Each row below holds a small network's activations on one input, seen along a few directions.
In each table, some parts of the input vary, and every possible input appears once, in random order.
A made-up example of a description, with smaller parts first: one of 8 places around a ring, together with either a single point or one of 9 places along a line or (one of 3 separate values, together with one of 6 places along a line).
Shared parts are said once, and a part with two or three values counts as separate values.
(in the rows, 128 means zero)

Other details of the inputs vary at random and push rows far along three fixed directions, the same in every table; ignore that.

A family of inputs:
r1: [162  94  89 193 129 117 135 177 137 185  42]
r2: [134 103 126  99  59 153 108 138  79 102 104]
r3: [153  22 132 175 135 159 125 122 185 220 116]
r4: [117 168 104 142 188 100 159 142 140 132 158]
r5: [ 62 172 129  72 139  84 116 111  74  62 116]
r6: [ 96 152 152  82 110 128 155 103  92  95 158]
r7: [ 80 113 153  62 165 115  99  91 117  95 161]
r8: [115 189 107 165 164  93 137 124 128  99 158]
r9: [108 164  54 140  68 129 112 159  37 102  68]
r10: [120 155 100  67  40 165  80 126  32  88  87]
r11: [137 169  74 103  87 161  62 159  52  77 101]
r12: [122 194 111 190 204  83 142 143 159 152 138]
r13: [134  93 101 120  66 146 115 148 105 132  85]
r14: [138 135  99 110  70 145 108 145  58  77  85]
r15: [107 162  95 156 166 105 152 129 143 113 158]
r16: [124 180 140 183 187  75 169 138 178 165 110]
r17: [137  64 177  57 152 168 147 100 192 141 194]
r18: [147  85 141 118  76 153 111 116 109 152  93]
r19: [ 85 201  65 157 137  95 134 149  92  89 155]
r20: [127 114 180  88 136 136 162 117 153 113 154]
r21: [171  68 140 112 111 171  89 133 137 141 123]
r22: [104 169 128 163 163 101 143 108 132 134 171]
r23: [152  71 205  60 141 149 163 104 168 150 152]
r24: [138 157  88 164  92 123 104 150 101 117  60]
r25: [104 184 111 194 165  79 140 132 143 124 164]
r26: [144  93  88 230 127 132 104 156 111 174  86]
r27: [127 121 147  58 119 160 123 100 107  77 185]
r28: [108 149 128  83 118 123 162 113 128  93 144]
r29: [139 157 131 145 180 104 138 131 142 139 153]
r30: [156  71 120 135  85 171  69 133 132 160 107]
r31: [123  92 167 162 168 118 154 111 193 161 186]
r32: [143 127 180  74 141 124 156 107 149 134 146]
r33: [152 122 108 199 116 108 126 147 137 147  66]
r34: [157  87 118 145 122 159  99 154 117 129 115]
r35: [165  44 150 187  98 143 110 136 194 213  66]
r36: [108 168 137 182 144  75 162 127 157 136 133]
r37: [122 171 103 205 172  97 128 133 162 141 129]
r38: [121 163 157  95 133 115 152 119 134  97 146]
r39: [118 160 163  63 121 137 138 112 138  97 146]
r40: [111 140 150  61 128 133 166 118 140  97 156]
r41: [152  75 188  45 150 168 136 101 147 133 190]
r42: [155  57 139 136 104 176  85 112 146 188 113]
Description of these inputs: one of 2 separate values, together with either a single point or (one of 4 places along a line, together with one of 5 places along a line).
Changing only the choice among 2 separate values turns r28 into r15. The same change can be made to r2. Which row results? -> r31
Changing only the choice among 2 separate values turns r19 into r13. The same change can be made to r25. Which row results? -> r36
Which other rows does r27 become when the choice among 2 separate values takes its other values? List them by row number. -> r14

A family of inputs:
r43: [132 166 119 162 208 117 146 131 166 130 209]
r44: [115 141 157 110 180 112 190 120 196 140 176]
r45: [146 160  79  89  81 153 101 154  76 100  95]
r46: [120 130  86  97  95 135  86 147  58  72  82]
r47: [123 148  88 125  71 141 105 133  61 121 103]
r48: [145  97 120 156 131 126 104 136 125 179  75]
r49: [ 99 170 152 157 187  82 147 110 183 138 141]
r50: [134  77 108 178 103 132 125 139 142 146  94]
r51: [138  53 185  63 138 154 121  86 193 175 141]
r52: [121 131  91 118  67 143 109 139  43  84 104]
r53: [129 116  90 188 104 124 117 140 141 169  87]
r54: [ 96 208 109 209 146  79 153 130 122 129 130]
r55: [138 103 117 179  94 139 107 130 149 160  91]
r56: [174  74 129 163 126 142 138 154 140 159  89]
r57: [132 181 117 182 173  89 171 144 154 160 128]
r58: [113  92 162  22  78 175 135  91  97 109 174]
r59: [120  58 164 100 117 152 150 100 185 166 155]
r60: [146  85  83 204 126 155  80 143 125 162 136]
r61: [100 208 116 194 178  68 137 135 120 127 111]
r62: [109 226 125  93 140 111 150 125 119  71 163]
r63: [109 117 153  23 115 151 121 105  83  98 150]
r64: [129 174 176 124 174 108 179 108 176 136 175]
r65: [139  91 121 183  94 130 110 139 145 145  95]
r66: [117 121  89  90  98 143  88 147  72 103  84]
r67: [146 105 142  17  85 177 124 120 100  69 148]
r68: [ 87 220  74 124 178 103  91 134  60  60 186]
r69: [149  44 214  81 138 148 124  91 175 157 145]
r70: [144  94 127 204 104 122 120 142 133 160  92]
r71: [ 99 136 173 123 194  87 175 101 161 124 167]
r72: [171  71 197  83 122 159 142 112 167 143 151]
r73: [144  88 127 167 126 121  93 145 143 144  74]
r74: [ 98 207 133  52 144 119 175 124  90  71 187]
r75: [159 133 103 167 111 126 113 168 124 118  84]
Changing only one part turns r64 into r54. The same change can be made to r74. Which row results? -> r58
What do these inputs look like to the network? -> one of 3 separate values, together with either a single point or (one of 2 separate values, together with one of 5 places around a ring)
Which other rows does r63 become when the choice among 2 separate values takes its other values? List them by row number. -> r66

A family of inputs:
r76: [ 97 170 115 207 146  77 154 128 146 137 120]
r77: [ 91 182  89 212 159  83 138 135 123 118 151]
r78: [120 125 176 126 174  95 178 113 189 149 148]
r79: [ 73 198 131 121 124  87 165 112 104  81 156]
r80: [148 127  80 150 103 145  71 163  67 120  71]
r81: [173  25 155 117 133 168 100 122 173 178 129]
r82: [171  72 120 183 109 138 121 158 146 175  49]
r83: [126 135 132  71 128 153 126 120 118  97 180]
r84: [143  95 156  85 143 158 127 107 154 128 175]
r85: [138 118 165  76 125 142 152 104 153 130 154]
r86: [126 165 108 207 172  95 148 155 159 153 127]
r87: [112 150  72 219 126 102 102 155 102 149  84]
r88: [139  73 137 114  80 167  90 114 114 139 125]
r89: [156 139  70 146  85 152  85 165  61 117  81]
r90: [137 131 141 204 190  99 155 132 196 175 136]
r91: [150 131  92 214 125 104 142 171 129 163  58]
r92: [ 87 218 101  98 164 104 129 127  77  56 180]
r93: [121 143 149 116 176 122 164 107 166 129 199]
r94: [139 146 114  53  72 162  98 130  64  73 110]
r95: [165  29 179  93 111 164 121 118 164 172  95]
r96: [133  97  93 174  86 132  94 144 107 156  56]
r97: [ 99 193 138 107 147  97 177 129 130  94 154]
r98: [116 149 167 116 163 109 175 111 184 135 166]
r99: [ 81 175 123  51  82 127 130 109  59  64 140]
r100: [136 139 115  58  81 149  94 133  68  82 106]
r101: [135  91 182  79 144 141 139  98 169 141 144]
r102: [121  61 165  94 133 156 123  87 167 156 176]
r103: [150 109 119  92 101 156  84 138  92 117 114]
What do these inputs look like to the network? -> one of 4 places along a line, together with either one of 2 separate values or one of 5 places along a line
Which other rows does r78 become when the place on the line of 5 takes its other values? List them by row number. -> r82, r91, r95, r97
Which other rows does r99 become when the choice among 2 separate values takes its other values? List them by row number. -> r79

A family of inputs:
r104: [154 107 136  95 144 156 115 125 136 128 150]
r105: [139 137 102 204  99 116 115 144 123 147  79]
r106: [138 130 140  74 127 157 133 112 131 107 189]
r107: [119 145 134  82 116 135 160 125 122  95 158]
r108: [126 109 117  96  63 158  79 125  76 114  85]
r109: [133  98 157  64  73 161 125 100 120 124 145]
r110: [ 88 194 115 115 157  87 145 129 100  89 130]
r111: [ 99 169 157 152 190  79 161 114 176 140 137]
r112: [130 131 146 155 155 112 180 129 179 156 142]
r113: [ 98 195  70 170 104 100 136 151  73  96 106]
r114: [ 90 168 118 116 140 116 112 118  98  93 171]
r115: [132 200 101 160 138  95 128 156 102 102  92]
r116: [118 160 112 148 140  95 122 141 110 124  93]
r117: [132 106  94 159 122 118 105 158 106 132  63]
r118: [139 116 162  89 141 154 143 113 160 129 195]
r119: [177  81  94 211 129 150 109 161 152 184  93]
r120: [167  39 126 171 108 171 100 125 161 188 118]
r121: [129 107 156  73  76 165 122 101 124 122 140]
r122: [114 195 138 138 172  90 164 133 150 117 137]
r123: [161 116  96 203 168 118 115 163 152 165  98]
r124: [139  94 184 101 143 129 125  99 171 149 125]
r125: [172  55 120 130 105 156 112 157 135 155  69]
r126: [119 173 148 123 146 105 177 120 155 126 162]
r127: [157 102 138  52 109 177  92 131 103 105 147]
r128: [138  67 131 131  89 151 129 126 141 148 113]
r129: [118 166  82 141 145 119  90 144  76  98 117]
r130: [ 97 118 155  72 116 133 140  97 111 104 158]
r131: [137 100 132 213 196 100 122 143 187 187 116]
r132: [140 130  62 166  85 148  80 153  71 117 103]
r133: [108 157 120 160 119 102 115 124 113 121 104]
r134: [162  91 117 101  96 158 112 153  93 123  83]
r135: [123 106 137  93  87 152 137 115 107 114 142]
r136: [101 165 133 178 173  98 158 119 166 136 189]
r137: [ 98 107 147 158 158  97 158 112 173 151 138]
r138: [138  95 115  92  93 151  95 140  74 110  82]
r139: [ 93 127 155 100 136 115 149  98 139 125 154]
r140: [157 101 177 110 120 146 148 109 178 152 142]
r141: [113  95 161  99 149 144 122  87 155 138 184]
r142: [174  51 132 158 102 159 135 149 152 178  87]
r143: [ 87 169 142 114 136  96 145 105 123 112 151]
r144: [117 140 129  46 131 147  95 108  88  79 166]
r145: [100 171  75 143 123 117  91 136  68  91 131]
r146: [140 125 167 161 185  94 175 126 206 176 133]
r147: [126 141 151  83 147 124 158 122 140 115 145]
r148: [120 213  78 163 109 109 133 162  83  95  98]
Changing only one part turns r145 into r123. The same change can be made to r137. Which row results? -> r125
Changing only one part turns r113 into r110. The same change can be made to r109. Which row results? -> r116
What do these inputs look like to the network? -> one of 5 places around a ring, together with either one of 3 separate values or one of 6 places along a line
Which other rows does r141 become when the choice among 3 separate values takes its other values? List them by row number. -> r114, r145
